A small network was trained on made-up records. Each row is its average activation on records with the value named, seen along a few directions.
Values that are neighbours, or in one group, have similar rows; names and order tell nothing.
(in the rows, 500 means zero)
Strong random noise was added to every row along 4 fixed directions; ignore it. To show where, here is one row again and again, with new noise each time:
[264 379 184 815 427 824 708 365 315 420 353 584 217 554]
[397 624 649 519 536 350 309 453 722 293 358 409 568 627]
[284 572 382 687 406 659 420 362 572 209 296 441 411 583]
[728 570 378 598 676 282 146  93 652 289 591 686 676 406]
[228 444 615 423 367 724 556 703 638 523 286 627 368 745]
[432 471 698 543 686 220 571 564 553 591 449 451 474 653]


Values of Mosa:
g1: [544 529 553 639 570 309 524 375 394 490 300 197 514 534]
g14: [336 679 304 802 280 822 486 514 468  83 304 380 470 567]
g6: [449 373 412 770 707 370 648 368 304 543 545 392 359 571]
g4: [207 711 800  88 118 659 462 833 679 416 230  50 553 693]
g5: [522 509 440 363 522 625 441 744 458 676 697 880 551 468]
g16: [692 620 760  99 342 426 258 718 631 503 535 441 772 397]
g15: [386 591 628 342 412 504 606 737 559 515 574 344 487 383]
g10: [129 551 633 338 395 580 728 857 535 635 556 431 389 514]
g12: [482 529 629 328 318 638 327 574 842 289 417 668 606 698]
g2: [471 618 538 317 462 381 563 724 472 577 575 308 469 409]
g9: [856 584 358 649 628 270 267  23 461 402 512 327 736 384]
g3: [759 336 506 476 659 453 691 781 388 933 762 915 576 513]
g8: [458 304 633 360 520 414 569 504 407 674 429 410 426 442]
g11: [511 538 368 674 547 654 761 493 391 539 675 580 381 335]
g7: [471 386 580 417 344 802 430 566 589 489 368 595 458 692]
g13: [510 508 545 515 463 416 439 329 459 359 442 100 456 331]
Mosa is arranged as a ring.
Q: Which values are neighbours of g14? Give them in the order they are listed.
A: g12, g3
Q: Which values are neighbours of g4? Give them in the order they are listed.
A: g16, g13
Q: Which values are neighbours of g15? Give them in the order they are listed.
A: g10, g2
Q: Fewest steps between g5 and g7?
A: 5
